A small network was trained on invented records. Each row is its activation on one of them, seen along a few directions.
Each row is followed by the record's values for the fields Rebos, Lut, Gisup, Gudez, Rokos.
Other fields move the rows too, some of them a lot.
(in the rows, 500 means zero)
Strong random noise was added to every row along 2 fixed directions; ignore it. To show where, here is one row again and again, with new noise each time:
[497 431 584 639 475 473 440 463 211 559 563 594 568 535 465 435 503 358
 538 307 377]
[493 444 575 644 463 480 431 462 236 540 551 582 566 539 451 428 489 359
 538 311 386]
[476 491 540 651 413 508 391 443 351 438 504 493 569 561 396 397 421 369
 541 322 447]
[485 498 540 691 435 507 396 497 278 536 497 645 531 529 406 421 479 352
 525 341 356]

[471 507 522 533 553 474 499 464 513 500 566 508 588 663 532 485 628 464
 485 476 536]	<Rebos:e1 Lut:l6 Gisup:m2 Gudez:v2 Rokos:g1>
[486 471 539 371 538 473 562 535 476 502 575 379 501 424 530 492 411 565
 519 459 528]	<Rebos:e2 Lut:l1 Gisup:m5 Gudez:v6 Rokos:g2>
[451 538 492 483 515 538 534 597 615 519 425 601 418 324 450 510 474 573
 459 606 509]	<Rebos:e1 Lut:l5 Gisup:m1 Gudez:v5 Rokos:g6>
[398 635 394 547 393 586 372 572 730 364 377 542 467 463 362 490 414 466
 446 539 519]	<Rebos:e1 Lut:l6 Gisup:m2 Gudez:v2 Rokos:g1>
[464 717 406 687 439 559 363 544 742 405 323 584 449 641 423 490 455 506
 499 535 519]	<Rebos:e1 Lut:l6 Gisup:m1 Gudez:v3 Rokos:g2>
[505 316 628 337 625 381 620 437 419 590 680 313 496 516 709 516 631 503
 459 439 592]	<Rebos:e2 Lut:l6 Gisup:m3 Gudez:v3 Rokos:g6>
[538 436 521 431 615 512 602 445 339 525 467 601 501 452 605 599 534 576
 474 543 525]	<Rebos:e1 Lut:l5 Gisup:m3 Gudez:v2 Rokos:g4>
[514 610 427 590 595 517 466 493 497 623 376 727 434 503 544 535 510 530
 470 535 476]	<Rebos:e1 Lut:l6 Gisup:m4 Gudez:v3 Rokos:g2>
[511 428 671 530 524 451 550 388 319 540 584 409 569 623 531 429 673 392
 557 393 479]	<Rebos:e2 Lut:l2 Gisup:m1 Gudez:v3 Rokos:g4>
[439 614 407 511 479 522 491 609 663 548 447 606 456 490 460 470 553 503
 465 563 456]	<Rebos:e2 Lut:l6 Gisup:m6 Gudez:v5 Rokos:g1>
[443 623 454 555 476 571 452 641 572 562 365 726 390 352 321 529 401 512
 457 609 428]	<Rebos:e1 Lut:l1 Gisup:m4 Gudez:v5 Rokos:g2>
[499 563 491 591 364 490 455 779 571 709 505 761 410 335 317 417 609 388
 439 547 277]	<Rebos:e1 Lut:l4 Gisup:m6 Gudez:v6 Rokos:g1>
[523 388 641 395 552 415 606 427 297 612 581 516 548 475 585 557 580 495
 481 374 497]	<Rebos:e1 Lut:l6 Gisup:m1 Gudez:v3 Rokos:g4>
[493 327 582 308 442 358 606 581 533 566 707 258 560 380 468 449 541 455
 513 418 554]	<Rebos:e1 Lut:l4 Gisup:m6 Gudez:v6 Rokos:g1>
[492 414 506 498 490 535 513 335  98 476 444 665 533 349 487 543 386 444
 522 307 334]	<Rebos:e2 Lut:l4 Gisup:m4 Gudez:v2 Rokos:g4>
[567 305 687 515 613 446 557 322 133 510 690 409 659 594 669 538 555 424
 571 270 501]	<Rebos:e1 Lut:l4 Gisup:m5 Gudez:v1 Rokos:g2>
[499 437 511 531 565 501 509 478 357 572 481 607 485 502 510 545 469 434
 516 495 483]	<Rebos:e1 Lut:l3 Gisup:m4 Gudez:v1 Rokos:g2>
[547 495 501 524 537 517 423 429 380 422 471 539 533 574 540 511 497 558
 539 459 492]	<Rebos:e1 Lut:l1 Gisup:m5 Gudez:v6 Rokos:g4>
[502 455 529 496 556 494 535 506 390 536 486 593 478 554 630 534 580 512
 485 569 451]	<Rebos:e2 Lut:l1 Gisup:m3 Gudez:v2 Rokos:g3>
[461 512 480 401 385 503 472 486 682 301 432 282 497 478 462 466 338 553
 464 554 663]	<Rebos:e1 Lut:l1 Gisup:m3 Gudez:v2 Rokos:g3>
[528 502 504 531 496 485 577 464 384 541 466 536 482 409 487 527 463 466
 486 438 451]	<Rebos:e2 Lut:l4 Gisup:m1 Gudez:v3 Rokos:g2>
[416 672 389 566 284 601 328 540 918 288 398 286 446 585 326 380 410 431
 520 603 611]	<Rebos:e2 Lut:l2 Gisup:m2 Gudez:v3 Rokos:g1>
[560 463 510 534 739 448 555 487 401 662 598 740 503 635 736 617 735 524
 539 633 472]	<Rebos:e1 Lut:l5 Gisup:m2 Gudez:v3 Rokos:g1>
[464 559 522 474 344 501 448 423 819 171 458  91 590 697 392 339 378 531
 487 532 775]	<Rebos:e1 Lut:l5 Gisup:m3 Gudez:v2 Rokos:g3>
[526 420 435 399 609 486 561 277 374 402 464 379 562 503 604 572 312 546
 531 476 638]	<Rebos:e2 Lut:l3 Gisup:m4 Gudez:v1 Rokos:g2>
[539 398 589 436 675 456 618 593 264 745 554 660 475 409 610 600 631 514
 506 535 370]	<Rebos:e2 Lut:l1 Gisup:m1 Gudez:v4 Rokos:g2>
[490 524 502 463 317 591 411 410 675 220 422 233 538 458 326 450 308 518
 513 416 578]	<Rebos:e1 Lut:l2 Gisup:m3 Gudez:v4 Rokos:g4>
[546 389 589 435 524 422 630 407 406 515 595 306 568 484 538 522 503 482
 514 398 601]	<Rebos:e1 Lut:l4 Gisup:m1 Gudez:v3 Rokos:g2>
[540 463 521 457 594 508 506 429 574 388 551 302 567 623 569 540 475 590
 540 509 644]	<Rebos:e1 Lut:l1 Gisup:m1 Gudez:v4 Rokos:g2>
[555 267 590 295 580 463 630 326 315 458 663 236 635 526 659 486 459 584
 582 314 602]	<Rebos:e2 Lut:l3 Gisup:m5 Gudez:v4 Rokos:g4>
[500 578 420 572 553 544 383 367 624 300 413 405 535 678 474 510 390 584
 577 521 601]	<Rebos:e1 Lut:l5 Gisup:m4 Gudez:v4 Rokos:g2>
[507 505 462 406 500 506 534 461 421 524 392 570 467 315 465 525 406 576
 459 420 431]	<Rebos:e2 Lut:l6 Gisup:m5 Gudez:v4 Rokos:g4>
[424 590 414 629 305 587 381 506 522 370 325 589 410 459 254 404 368 403
 523 407 427]	<Rebos:e1 Lut:l4 Gisup:m4 Gudez:v2 Rokos:g4>
[527 372 570 422 449 450 490 494 556 431 655 251 628 480 484 433 511 456
 515 415 571]	<Rebos:e1 Lut:l4 Gisup:m6 Gudez:v6 Rokos:g1>
[452 361 591 344 528 480 561 357 561 313 614 181 588 503 599 521 399 610
 510 477 717]	<Rebos:e1 Lut:l1 Gisup:m3 Gudez:v2 Rokos:g6>
[429 620 375 537 494 567 397 427 652 298 407 448 534 583 509 471 420 516
 498 497 568]	<Rebos:e2 Lut:l6 Gisup:m2 Gudez:v2 Rokos:g1>
[499 515 537 452 469 460 477 532 580 444 536 301 525 574 441 434 458 523
 541 469 608]	<Rebos:e1 Lut:l5 Gisup:m5 Gudez:v6 Rokos:g2>
[495 428 548 408 631 432 593 412 402 603 548 457 518 510 613 543 523 518
 509 429 557]	<Rebos:e2 Lut:l6 Gisup:m4 Gudez:v3 Rokos:g2>
[488 515 485 419 616 426 576 389 624 439 550 335 544 672 610 491 581 546
 551 640 692]	<Rebos:e2 Lut:l1 Gisup:m6 Gudez:v1 Rokos:g1>
[529 574 401 616 415 605 427 526 499 449 294 675 421 412 394 502 457 482
 477 495 332]	<Rebos:e2 Lut:l4 Gisup:m3 Gudez:v4 Rokos:g4>
[532 524 471 517 400 527 517 551 458 527 389 611 421 338 364 472 461 467
 444 461 351]	<Rebos:e2 Lut:l4 Gisup:m3 Gudez:v4 Rokos:g4>
[460 685 321 718 503 671 334 404 608 308 184 664 463 588 403 502 302 473
 541 595 507]	<Rebos:e2 Lut:l3 Gisup:m4 Gudez:v1 Rokos:g2>
[537 364 443 231 536 481 669 545 527 580 594 421 521 209 543 611 414 615
 425 565 578]	<Rebos:e1 Lut:l3 Gisup:m6 Gudez:v6 Rokos:g1>
[471 637 396 600 447 624 379 539 787 348 379 561 489 524 423 475 404 494
 505 630 556]	<Rebos:e1 Lut:l3 Gisup:m2 Gudez:v3 Rokos:g1>
[438 609 388 680 346 602 361 477 496 350 284 594 460 425 258 466 303 400
 499 436 437]	<Rebos:e1 Lut:l4 Gisup:m4 Gudez:v2 Rokos:g2>

Here are new rows. What are their fields?
[515 301 566 324 606 404 642 390 345 562 681 314 539 526 606 536 464 496
 527 407 639]	<Rebos:e1 Lut:l3 Gisup:m4 Gudez:v1 Rokos:g2>
[547 362 601 390 557 478 506 354 313 483 547 394 600 514 554 542 535 533
 499 331 530]	<Rebos:e1 Lut:l6 Gisup:m5 Gudez:v4 Rokos:g4>
[526 475 461 543 487 482 485 700 519 694 549 725 445 446 497 533 629 483
 460 602 366]	<Rebos:e1 Lut:l3 Gisup:m6 Gudez:v6 Rokos:g1>
[527 582 496 566 562 514 492 495 526 521 458 579 496 558 566 555 516 523
 474 487 515]	<Rebos:e1 Lut:l6 Gisup:m1 Gudez:v3 Rokos:g2>
[574 368 674 477 717 405 614 513 217 733 681 555 585 624 694 525 725 497
 546 463 407]	<Rebos:e2 Lut:l1 Gisup:m1 Gudez:v4 Rokos:g2>
[461 675 414 556 383 580 344 490 853 212 379 196 510 690 342 355 329 546
 546 542 687]	<Rebos:e2 Lut:l1 Gisup:m5 Gudez:v6 Rokos:g2>
[463 514 433 500 522 469 474 519 498 528 478 603 508 501 544 566 552 498
 465 516 486]	<Rebos:e1 Lut:l6 Gisup:m2 Gudez:v2 Rokos:g1>
[488 523 472 497 465 516 482 527 544 559 556 484 444 525 521 493 585 430
 496 562 466]	<Rebos:e2 Lut:l2 Gisup:m2 Gudez:v3 Rokos:g1>
[541 372 572 421 529 437 555 446 234 663 580 471 522 373 533 526 510 477
 503 398 389]	<Rebos:e2 Lut:l2 Gisup:m4 Gudez:v4 Rokos:g2>
[513 516 535 566 580 525 460 634 332 654 469 695 441 494 521 521 603 455
 511 537 336]	<Rebos:e2 Lut:l1 Gisup:m5 Gudez:v6 Rokos:g2>
[527 409 582 468 647 451 500 304 311 527 532 447 610 589 657 579 505 501
 519 396 576]	<Rebos:e1 Lut:l6 Gisup:m4 Gudez:v3 Rokos:g2>
[495 472 524 396 566 479 559 394 514 431 497 274 543 537 598 533 453 514
 495 434 642]	<Rebos:e2 Lut:l6 Gisup:m1 Gudez:v3 Rokos:g2>
[471 748 330 685 363 602 264 546 815 295 284 456 416 652 285 422 395 491
 447 527 532]	<Rebos:e1 Lut:l6 Gisup:m5 Gudez:v4 Rokos:g2>
[491 530 356 393 440 532 549 599 606 535 426 544 458 273 433 542 398 559
 435 626 469]	<Rebos:e2 Lut:l3 Gisup:m6 Gudez:v6 Rokos:g1>
[493 447 609 564 587 437 539 502 491 628 606 540 501 666 639 494 739 497
 477 495 496]	<Rebos:e1 Lut:l6 Gisup:m3 Gudez:v3 Rokos:g6>
[485 560 361 636 443 621 409 447 326 424 328 791 396 404 401 563 394 469
 510 417 339]	<Rebos:e1 Lut:l4 Gisup:m4 Gudez:v2 Rokos:g4>
[529 414 477 347 540 460 542 256 647 236 603 105 679 660 622 525 369 586
 562 494 793]	<Rebos:e1 Lut:l3 Gisup:m2 Gudez:v3 Rokos:g1>
[546 562 461 634 461 519 440 538 406 500 392 697 436 407 466 568 438 442
 477 473 368]	<Rebos:e1 Lut:l4 Gisup:m1 Gudez:v3 Rokos:g2>
[494 417 584 429 608 392 598 510 373 683 653 535 595 557 616 489 702 471
 494 455 455]	<Rebos:e2 Lut:l6 Gisup:m6 Gudez:v5 Rokos:g1>
[464 523 404 616 456 540 421 328 408 301 395 466 554 564 417 521 337 467
 565 379 509]	<Rebos:e1 Lut:l4 Gisup:m4 Gudez:v2 Rokos:g2>
[501 563 456 570 542 545 410 449 520 440 421 463 525 608 516 483 490 527
 510 440 493]	<Rebos:e2 Lut:l6 Gisup:m5 Gudez:v4 Rokos:g2>
[493 458 637 544 444 503 433 439 445 491 579 319 612 595 448 367 490 417
 578 353 459]	<Rebos:e2 Lut:l2 Gisup:m4 Gudez:v4 Rokos:g2>
